These are the activations of a small neural network, seen along a few directions. Each row is one input.
Each table varies a few parts of the input and shows all the possible inputs, shuffled.
Descriptions start from the smaller parts, as in this example, which fits no table here: one of 5 places around a ring, together with either a single point or one of 11 places along a line or (one of 3 separate values, together with one of 6 places along a line).
Shared parts are said once, and a part with two or three values counts as separate values.

Other details of the inputs vary at random and push rows far along two fixed directions, the same in every table; ignore that.
To show where, the next rows are all for the same input, with only those details redrawn:
[-7,-46,-16,-50,-28,18,4,-48,-24,-65,-55,-1,-42,-7,34]
[44,-1,-42,-18,7,-1,6,-14,-36,11,-21,-4,-26,-31,19]
[1,20,0,30,6,-17,-10,39,1,45,33,4,19,3,-1]
[-53,-27,28,-3,-30,2,-12,5,14,-32,-2,7,3,29,15]

A family of inputs:
r1: [-48,-24,40,2,-23,7,-16,7,28,-35,-12,6,7,21,22]
r2: [44,-1,-42,-18,7,-1,6,-14,-36,11,-21,-4,-26,-31,19]
r3: [-53,-23,39,-4,-18,-1,-2,-6,21,-41,0,3,11,35,25]
r4: [0,18,1,31,7,-12,-18,42,4,46,28,4,18,-3,-3]
r5: [2,23,8,33,9,-2,-24,40,7,42,34,-1,14,-11,-3]
r6: [44,4,-36,-13,12,-3,12,-19,-36,9,-6,-10,-27,-30,22]
r7: [0,29,3,33,20,-10,-19,31,14,42,17,7,33,-5,-3]
r8: [10,23,8,23,5,-4,21,25,5,41,44,-2,16,14,-48]
r9: [-4,-28,0,-57,-7,27,22,-63,4,-80,-54,-18,-22,2,-18]
r10: [-2,25,0,33,21,-14,-25,26,12,44,21,15,27,-5,-11]
r11: [-50,-21,41,-2,-19,13,-22,3,27,-36,-11,5,9,20,17]
r12: [59,12,-31,-33,16,24,20,-27,-18,2,-2,-29,-31,-32,-32]
r13: [-51,-24,37,6,-30,9,-20,13,21,-31,0,4,-2,17,17]
r14: [-56,-21,28,-3,-15,-4,-2,-12,20,-44,-8,10,19,37,21]
r15: [19,27,19,30,13,-6,25,23,14,37,36,-5,18,14,-38]
r16: [45,-1,-43,-23,12,11,-8,-17,-35,10,-26,-5,-27,-41,11]
r17: [-58,-25,25,-3,-14,-8,-7,-17,18,-42,-5,18,13,36,13]
r18: [7,36,8,17,29,-9,4,16,22,31,33,-4,28,6,-57]
r19: [-52,-21,29,3,-20,4,-14,0,27,-37,-20,12,14,22,19]
r20: [10,30,8,31,18,-14,19,16,11,34,33,12,22,14,-49]
r21: [16,33,18,15,25,0,9,24,25,32,37,-21,24,6,-46]
r22: [-53,-20,29,1,-22,0,-8,-4,24,-40,-15,11,16,29,21]
r23: [8,25,9,32,12,-17,-7,36,11,41,27,1,24,0,10]
r24: [42,-1,-44,-21,14,-5,12,-22,-40,9,-13,-6,-22,-25,18]
r25: [0,22,-1,37,16,-19,-18,30,13,44,19,16,25,-4,-5]
r26: [58,8,-27,-15,5,15,36,-25,-27,9,-1,-13,-34,-22,-25]
r27: [-52,-23,37,5,-32,4,-12,9,18,-33,5,3,-1,24,20]
r28: [56,12,-29,-13,18,4,39,-31,-22,1,-21,-6,-15,-18,-25]
r29: [-53,-16,41,-18,-21,19,1,0,34,-37,19,-12,12,37,-44]
r30: [0,24,-2,35,15,-24,-11,27,10,42,25,15,27,2,-2]
Describe the family of inputs behind these rows.
Answer: one of 5 places around a ring, together with either one of 2 separate values or one of 4 places along a line
The inputs of r15 and r20 match in every part but the place on the ring of 5. If r21 is changed in the same way as r15 into r20, which row does it become?
Answer: r18
A walk changes only the place on the line of 4. It starts at r16 and steps to r4. List the rest of the walk in order.
Answer: r2, r24

A family of inputs:
r31: [13,12,-16,10,6,-2,-9,14,-15,32,19,-1,-4,-12,-9]
r32: [9,24,6,6,11,5,6,16,6,23,27,-3,9,-1,-51]
r33: [15,19,-13,18,16,-15,8,7,-11,30,20,4,9,-1,3]
r34: [19,24,-13,23,19,-15,-2,6,-4,28,-3,14,18,-11,4]
r35: [-46,-22,37,-9,-18,11,-13,5,26,-34,-7,-3,11,23,18]
r36: [-55,-23,22,-7,-25,-2,-5,0,15,-34,1,3,5,33,6]
r37: [20,29,10,11,11,9,14,18,17,25,26,-19,18,8,-35]
r38: [84,-3,-81,-52,23,2,15,-51,-53,-1,-57,-9,-43,-60,21]
r39: [-54,-22,22,-9,-20,-2,-12,-2,18,-37,1,3,11,29,6]
r40: [15,21,-12,15,21,-15,2,4,-9,27,19,4,13,-4,3]
r41: [12,14,1,18,6,-8,-1,14,-2,20,23,-3,-2,-7,4]
r42: [-43,-26,39,-2,-35,8,2,10,14,-30,-4,-3,3,28,16]
r43: [-53,-22,22,0,-21,-2,-15,2,25,-36,-20,13,17,23,7]
r44: [18,25,0,8,19,-10,13,15,9,26,23,-9,16,9,-47]
r45: [-46,-17,37,7,-19,5,-16,-1,29,-37,-14,11,2,19,14]
r46: [22,19,-7,8,16,-3,-4,18,-5,27,18,-16,9,-13,9]
r47: [18,21,-12,14,20,-15,0,3,-5,30,9,9,15,-7,4]
r48: [17,-45,-24,-62,-14,31,9,-61,-24,-77,-89,-10,-47,-29,44]
r49: [12,21,10,20,23,-9,21,3,12,25,25,-3,21,12,-43]
r50: [-51,-28,23,-3,-34,-2,2,6,13,-29,-4,10,3,35,6]
r51: [-47,-21,37,-6,-26,9,-5,5,16,-35,1,-9,5,27,16]
r52: [16,12,-18,15,12,0,-20,14,-6,32,-3,9,4,-21,-7]
r53: [16,11,-16,5,13,-1,-18,12,-7,33,10,4,2,-17,-7]
r54: [23,13,-14,22,9,-14,16,12,-15,33,15,12,6,2,3]
r55: [76,-11,-52,-31,3,8,24,-41,-50,-10,-41,-6,-56,-48,24]
r56: [-51,-31,28,0,-39,11,-11,6,9,-26,1,12,-6,28,-1]
r57: [7,21,15,18,10,5,15,8,22,18,29,-7,12,3,-38]
r58: [13,15,2,13,12,-7,-9,11,6,22,12,1,2,-11,6]
r59: [13,12,-17,7,13,-1,-16,12,-11,29,19,-1,0,-15,-8]
r60: [9,-41,-17,-57,-15,22,7,-66,-23,-75,-56,-8,-55,-21,35]
Describe the family of inputs behind these rows.
Answer: one of 5 separate values, together with either a single point or one of 5 places along a line
The inputs of r32 and r57 match in every part but the choice among 5 separate values. If r31 is changed in the same way as r32 into r57, which row does it become?
Answer: r41
Which other rows agree with r40 in the choice among 5 separate values? List them by row number.
Answer: r33, r34, r47, r49, r54
Change only the choice among 5 separate values in r60. List by row number the other rows that result.
Answer: r39, r40, r46, r59
